These are the activations of a small neural network, seen along a few directions. Each row is one input.
Each table varies a few parts of the input and shows all the possible inputs, shuffled.
Descriptions start from the smaller parts, as in this example, which fits no table here: one of 5 places around a ring, together with either a single point or one of 9 places around a ring or (one of 2 separate values, together with one of 6 places along a line).
Shared parts are said once, and a part with two or three values counts as separate values.

Other details of the inputs vary at random and push rows far along two fixed directions, the same in every table; ignore that.
These rows show it; all are for the same input, with only those details redrawn:
[-5 14  4 -5  3 -9 11 10  8 15  0 14 13 14  1]
[  2  14   7  -1  -7 -15  15   8   8  34   0  18  10  11  -9]
[-23   3  -8   6   8   4   3   2  -2 -25   0  -7   5  -6  20]
[-26 -26 -18  52 -33  -1   8 -27 -21 -16   1 -30 -33 -67   8]
[ -4  13   3  -2  -1 -10  11   8   7  17   0  13  11  10   0]
[  1 -25  -6  64 -64 -24  21 -33 -19  49   1 -14 -43 -74 -26]

A family of inputs:
row 1: [19  6 -6 -9 13  7  1  3 -1 21  4  1 15 20 -2]
row 2: [ 12   3   6 -16   6   4  -7  -5  -1  16  -4   9  11  22  -6]
row 3: [ 32   7  31 -25 -10 -15   7  -3   6  53  -5  30   0  19 -30]
row 4: [-15   7 -12  -1   4  -8 -10  29   4 -54   6  -2  -3   5   8]
row 5: [-12  -7  -7 -18  30  25 -21 -12  -9 -47  -9 -13   8  11  27]
row 6: [ 16   9   6  -2  11  -7   9  -6   5  35   8  16   8  11 -17]
row 7: [  3  10  19 -18 -15  -9   6  10   8   6  -8   8  -1  15  -3]
row 8: [ 34  11  12 -16  -7  -8   0  -6   8  52  -3  15   7  27 -25]
row 9: [-14   2   1 -14  35  21  -8  -5   1 -57   9  -4   5   5  23]
row 10: [ -1  -1  14 -21  11   8  -6  -3  -2 -19   1   3   3  10   3]
row 11: [  1  16 -13   2  -2 -23  -1  31   9   4   5  11   8  18 -13]
row 12: [ 32  16  11  -6   1 -12  17   9   5  51   9  20  15  17 -25]
row 13: [  2   4  13  -4  -4 -18   8  16  29  59  -4  29   9  14 -21]
row 14: [ 31   6  20 -14 -13  -6   8   5   1  22   2   5  -2   8 -20]
row 15: [-26   4 -21  -5  21  19  -9   8  -4 -43  -6 -16  13  10  35]
row 16: [-24 -12  -4  -9   8  14 -20   8  15 -26 -16 -13   2   7  20]
row 17: [ 10   4  12 -13  13   5   5   2   3 -12  10   7   6   8   3]
row 18: [-22  -4  -9  -8  44  21 -10  -9  -8 -45   3  -4  13   1  27]
row 19: [ 35  13  23 -10 -10 -12  17   8   7  42   9  25   4  11 -27]
row 20: [-13 -35 -26  49 -18  14  -7 -39 -33 -10   3 -34 -31 -63   4]
row 21: [ 20   6  19 -25   4   1   2   5   4   1   2   3   5  19  -5]
row 22: [ -5  -1 -22  -3  30  28 -11   3 -13 -44   3 -24  13   5  27]
row 23: [-16   5 -26  -6   8   2 -26  27  -1 -63  -7 -21   4  20  18]
row 24: [  1 -24  -6  43 -58 -10   4 -28 -19  19 -12 -27 -38 -51 -10]
row 25: [-15  -8 -19  -5  36  26 -16 -11 -13 -35  -4 -11  10   3  26]
row 26: [  8  -4  -7  -4   6  18 -10  -3 -11 -28  -3 -22   3   3  13]
row 27: [ -9  -3   4 -18  22  20 -12  -8  -3 -54   1 -16  -3   4  18]
row 28: [ 18  11   5  -4 -32 -32   0  28   8  17  -3   9 -11  13 -30]
row 29: [  9   4  18 -17  14   0   3  -5   4   9   3  25   5   9  -5]
row 30: [  4  11   6   5 -13 -17  16   5   6  39   0  16   5   4 -12]
row 31: [-10  -1  17 -12   1  -6   1  16  27  11  -3  22   1   8  -3]
row 32: [-15 -33  -4  42 -23   8   1 -37 -25 -26  10 -21 -38 -68   1]
row 33: [-25  -2 -10  -6  41  20  -9  -5  -7 -45   9  -5  15   3  25]
row 34: [13  8  4 -8 16  0  8  2  3 15 10  8 15 14 -4]
row 35: [  0  -6  -1   4 -10  -8  -1  10  19  51 -10  12   1   6 -13]
row 36: [  7   6 -12  -7  22  12  -7  -5  -1   5   2  -1  11  15   3]
row 37: [ -6  -3  20 -22  -5  -6  -4  17  25  10 -11  11  -1  14  -5]
row 38: [ -4  -3  -9 -16  25  26 -16  -3  -6 -51  -2 -25  11  15  28]
row 39: [-14 -26 -44  59 -41  -9 -11  -6 -24 -22  -1 -40 -39 -58  -5]
row 40: [  4 -22   8  51 -67 -22  20 -28 -14  34   1  -7 -47 -69 -24]
Describe the family of inputs behind these rows.
Answer: one of 5 places around a ring, together with either one of 3 separate values or one of 5 places along a line
Changing only the place on the ring of 5 turns row 11 into row 39. The same change can be made to row 33. Which row results?
Answer: row 20
Changing only the place on the ring of 5 turns row 12 into row 26. The same change can be made to row 30. Which row results?
Answer: row 24
Change only the place on the ring of 5 in row 13. List by row number the other rows that result.
Answer: row 16, row 31, row 35, row 37
List by row number the other rows that have the place on the ring of 5 in common with row 14.
Answer: row 3, row 7, row 10, row 21, row 27, row 28, row 37

A family of inputs:
row 41: [  2  11  36 -55   8  -4 -13  36  38 -20 -10  22   7  47  -2]
row 42: [-55   2 -13  -8  26   1 -12  24  30 -18 -13  13  18  19  30]
row 43: [ 46  16  16 -23 -43 -23  -2  26  14  37 -11   1  -8  35 -33]
row 44: [ 36 -19  31 -18 -10  17  -3 -34  -7  16  -7 -15 -12  -4 -11]
row 45: [ 25   6  25  -3  -1   3  23 -40 -14  31  13  18  -1  -9  -9]
row 46: [ 59   6  14  -6 -24 -22   3   2   1  78   8  36  -5  17 -54]
row 47: [ -2  20 -12 -24   3  -1 -12  32  -4 -49  -9 -10   9  33  16]
row 48: [-53 -13  -2  18   4   6  -3  -7  -3 -91   7 -17 -23 -44  31]
row 49: [-30 -19 -50  66 -47  -8  -5 -12 -19   1 -15 -40 -28 -52   8]
row 50: [ -9   9 -20  -3  53  19  -2  15   3 -23  17   3  29  15  18]
row 51: [ -6  16 -24 -17  53   7 -17  20  16  21  -2  23  41  52   6]
row 52: [ 33  -1   3  25 -18 -23  14 -18 -13  49  22  18 -15 -22 -43]
row 53: [  6  14  27  16 -30 -39  33  21  30  87   0  43   2  -7 -36]
row 54: [ 16 -41  11  39 -47   6   9 -64 -41  25  -4 -26 -46 -75 -16]
row 55: [ 12 -40 -16  19  -6  21 -29 -24 -22 -48   3 -48 -38 -44  -8]
row 56: [-33 -13 -19   5  36  35 -10 -32 -12  -7 -10 -16  17  -4  37]
row 57: [-12  17  27 -47  11 -11  -5  37  26 -16  -7  36  14  43   3]
row 58: [ -9  28 -12 -13  14  -9   2  27  -4 -49   6  -6  18  29  17]
row 59: [-25   9 -29  19   2   5   5  23  -6 -39   4 -26  14  -4  28]
row 60: [ -1  -8   5  13  16  20  21 -32 -12  17   8  -6   8 -25  17]
Changing only one part turns row 48 into row 58. The same change can be made to row 41. Which row results?
Answer: row 43
Describe the family of inputs behind these rows.
Answer: one of 4 places along a line, together with one of 5 places along a line
